Each row below holds a small network's activations on one input, seen along a few directions.
Each table varies a few parts of the input and shows all the possible inputs, shuffled.
Descriptions start from the smaller parts, as in this example, which fits no table here: one of 2 separate values, together with either a single point or one of 11 places around a ring or (one of 4 places along a line, together with one of 8 places around a ring).
Shared parts are said once, and a part with two or three values counts as separate values.
In the rows, 128 means zero.

Rows:
row 1: [ 87 133 125 134 122 116 118 120 156 107 123 128 113 120 110 145]
row 2: [158 144 127 132 150 120 112 119 114 162 129 105 150 175 163 194]
row 3: [104 144 141 143 120 133 140 149 141 111 143 122 139 125 126  95]
row 4: [167 136 111 149 153 106 146 134  91 174 146 124 166 145 184 104]
row 5: [148 118 116 123 123 157 132 150 125 134 125 130 119 116 115  98]
row 6: [171  83  93 100 132 159 107 126 126 142  81 140  78  89  88 149]
row 7: [163 102 159  95 116 102 151  97  71 140 142 165 138 181 161 141]
row 8: [ 32 168 158 152 122  91 123 106 174  75 145 116 142 124 124 140]
row 9: [130 107 102 113 125 140 109 123 139 128 105 135  93 110 101 147]
row 10: [ 53 178 175 160 122 111 142 134 157  80 160 110 170 130 139  93]
row 11: [196  94 102 106 124 173 128 149 113 156 108 134 100  91  98 102]
Describe the family of inputs behind these rows.
> either one of 3 separate values or (one of 2 separate values, together with one of 4 places along a line)
List by row number the other inputs of the same sort as row 6.
> row 1, row 3, row 5, row 8, row 9, row 10, row 11

Rows:
row 12: [153  96 117  88 118 141 102 105 137 128  93 140  82  84  79 157]
row 13: [142 103  67 130 139 150  98 137 152 145  84 124  82  80  94 139]
row 14: [183 121 144 104 131  98 136 101  77 165 138 137 147 150 167 146]
row 15: [ 46 165 169 156 105 127 158 148 156  67 167 128 159 111 122  36]
row 16: [ 50 166 123 175 146  89 119 126 170 105 139 106 145 126 141 142]
row 17: [173 128  92 143 160 110 138 132  95 183 133 124 149 145 179 131]
row 18: [162 127  86 127 137 176  89 161 156 153  93  97 100  91  86 150]
row 19: [ 50 133 175 125 118 100 132  89 137  71 136 145 132 181 136 171]
row 20: [196 149 110 141 155 137 128 152 101 188 145  95 164 156 176 141]
row 21: [172 119 145 135 120 147 176 153  81 144 159 146 165 131 153  24]
row 22: [141  97 119 114 106 184 146 169 137 104 115 145  93  62  72  39]
row 23: [ 62 161 174 135 121  84 123  91 152  84 140 121 149 128 133 161]
row 24: [174  95 142  94 119 107 145 105  68 152 136 168 132 203 166 158]
row 25: [ 73 191 142 173 138 115 116 146 179 115 147  78 158 138 137 154]
row 26: [142  70 115  81 106 153 116 105 121 115  95 165  63 133  81 172]
Changing only one part turns row 17 into row 13. The same change can be made to row 24. Which row results?
> row 26
Describe the family of inputs behind these rows.
> one of 3 separate values, together with either a single point or one of 4 places along a line
Change only the choice among 3 separate values in row 23. List by row number the other rows that result.
> row 12, row 14
Change only the choice among 3 separate values in row 21. List by row number the other rows that result.
> row 15, row 22

Rows:
row 27: [194  72  89  88 109 171 123 131 118 151  94 149  68  88  70 140]
row 28: [ 88 153 177 157 104 114 155 135 112 100 167 125 166 164 163  87]
row 29: [119 135 152 104 122  96 126  83 108 123 138 136 135 176 157 181]
row 30: [200 121 116 115 143 144 124 139 101 171 127 117 145 114 141 102]
row 31: [168  90 111 100 116 185 122 132 120 131 101 143  97  75  71  92]
row 32: [ 94 113 130  95 109 118  94  97 157  94 102 134  95 101  92 175]
row 33: [ 98  97 112 117 128 124 119 112 149 111 113 148  96 102  88 130]
row 34: [ 98 176 150 163 123 104 138 147 145 125 166 105 174 132 140  93]
row 35: [100 168 156 154 143 107 128 121 154 128 148 107 163 148 134 159]
row 36: [123 153 129 156 138 104 146 129 124 132 139 115 162 110 165  96]
row 37: [187 104 136 100 128 145 142 134  72 154 127 151 145 153 149  99]
row 38: [ 80 156 137 155 138 138 118 141 165  99 124 104 137 137 121 158]
row 39: [ 95 146 179 146 125 115 149 105 124 101 148 119 153 184 156 149]
row 40: [101 137 114 131 128 122  93 118 146 123 102 115 111 137 128 185]
row 41: [211  86 117  84 126 131 142 134  71 177 121 156 114 166 148 145]
row 42: [124 152 133 129 134  90 103 100 134 149 126 119 138 147 141 188]
row 43: [223 103  98 102 140 131 124 140  98 193 122 124 113 126 141 149]
row 44: [ 79 165 131 160 120 133 130 166 167 108 150 108 145 130 115  91]
row 45: [ 91 123 132 132 116 135 140 129 150  93 112 138 102  78 104  82]
row 46: [131 134 113 141 155  92 127 114 121 152 142 128 146 135 148 144]
row 47: [115 134 152 145 121 108 161 121  98 112 146 146 158 148 176  92]
row 48: [ 74 135 157 134 119 135 113 127 171  68 112 125 110 108  90 146]
row 49: [106 120  95 143 149 127 120 129 133 130 119 122 117 125 135 141]
row 50: [124 117 137 133 139  99 144 104  87 123 140 149 139 167 169 139]
row 51: [103 141 107 148 135 131 138 145 156 126 131 123 135 116 127  92]
row 52: [207  94  76 106 131 170 116 150 117 177 108 131  86 120 113 148]
row 53: [181 112  95 118 137 183 115 151 120 156 114 123 118 107 112 100]
row 54: [ 70 150 153 127 107 134 134 148 165  75 145 123 114  88  91  82]
Describe the family of inputs behind these rows.
> one of 4 places along a line, together with either one of 2 separate values or one of 5 places around a ring
Changing only the place on the line of 4 turns row 51 into row 45. The same change can be made to row 38. Which row results?
> row 48
Which other rows agree with row 46 in the place on the line of 4? List them by row number.
> row 30, row 34, row 35, row 36, row 42, row 43
Change only the place on the line of 4 in row 34. List by row number the other rows that result.
> row 28, row 44, row 54
Which other rows agree with row 39 in the place on the line of 4? List them by row number.
> row 28, row 29, row 37, row 41, row 47, row 50

Rows:
row 55: [137 121 140 134 123 106 164 135 105 132 148 146 139 135 151  91]
row 56: [ 73 154 128 146 142 113 102 110 152 108 121 113 144 141 137 158]
row 57: [118 152 151 140 141 106 131 111 114 134 151 117 165 188 171 169]
row 58: [ 90 140 119 137 116 160 115 152 168 100 126 117 115  95  88  92]
row 59: [227  89  79 108 134 173 115 151  93 190 101 135 110 112 116 106]
row 60: [126 121 136 113 120 101 128 100 106 133 135 149 134 164 149 146]
row 61: [218  84  77  83 141 158 102 124  95 182  92 136  89 122 122 170]
row 62: [131 161 157 153 135 103 159 143 116 137 165 111 172 152 173 112]
row 63: [ 87 129 130 132 111 119 115 132 177  99 109 123  89  97  81 159]
row 64: [ 86 163 131 160 138 114 130 136 154 113 143 106 152 105 136 102]
row 65: [115 107 142 104 122 141 122 107 126 100 114 144 109 128 107 145]
row 66: [128 115 146 126 113 141 152 134 129 108 129 139 118  96 105  86]
Changing only one part turns row 58 into row 63. The same change can be made to row 55. Which row results?
> row 60
Describe the family of inputs behind these rows.
> one of 2 separate values, together with either a single point or one of 5 places around a ring

Rows:
row 67: [ 96 153 142 141 133 103 123 119 143 117 138 115 142 140 141 153]
row 68: [ 99 136 133 127 129  94 109  93 139 123 126 127 125 158 135 196]
row 69: [145 129 136 115 127 106 127 108 104 147 139 135 139 173 156 165]
row 70: [168  94 116 101 125 150 122 127 113 139 105 141  99 120 108 142]
row 71: [ 34 164 163 159 111 125 144 142 175  61 151 120 145 103 108  69]
row 72: [151 120 110 132 129 161 133 156 130 136 123 124 121  99 112  87]
row 73: [124 152 146 151 138 118 143 135 118 133 151 116 167 151 161 113]
row 74: [122 121 106 121 124 147 111 140 153 120 108 123  98  91  94 126]
row 75: [160 135 139 133 137 111 151 127  87 156 152 132 167 159 177 105]
row 76: [122 102 112 111 128 142 102 112 146 115  90 135  86 106  89 171]
row 77: [186 103 105 116 127 151 143 149 100 159 126 140 120 108 128  81]
Describe the family of inputs behind these rows.
> either a single point or (one of 2 separate values, together with one of 5 places around a ring)
A walk changes only the place on the ring of 5. It starts at row 72 and steps to row 77. List the rest of the walk in order.
> row 70, row 76, row 74
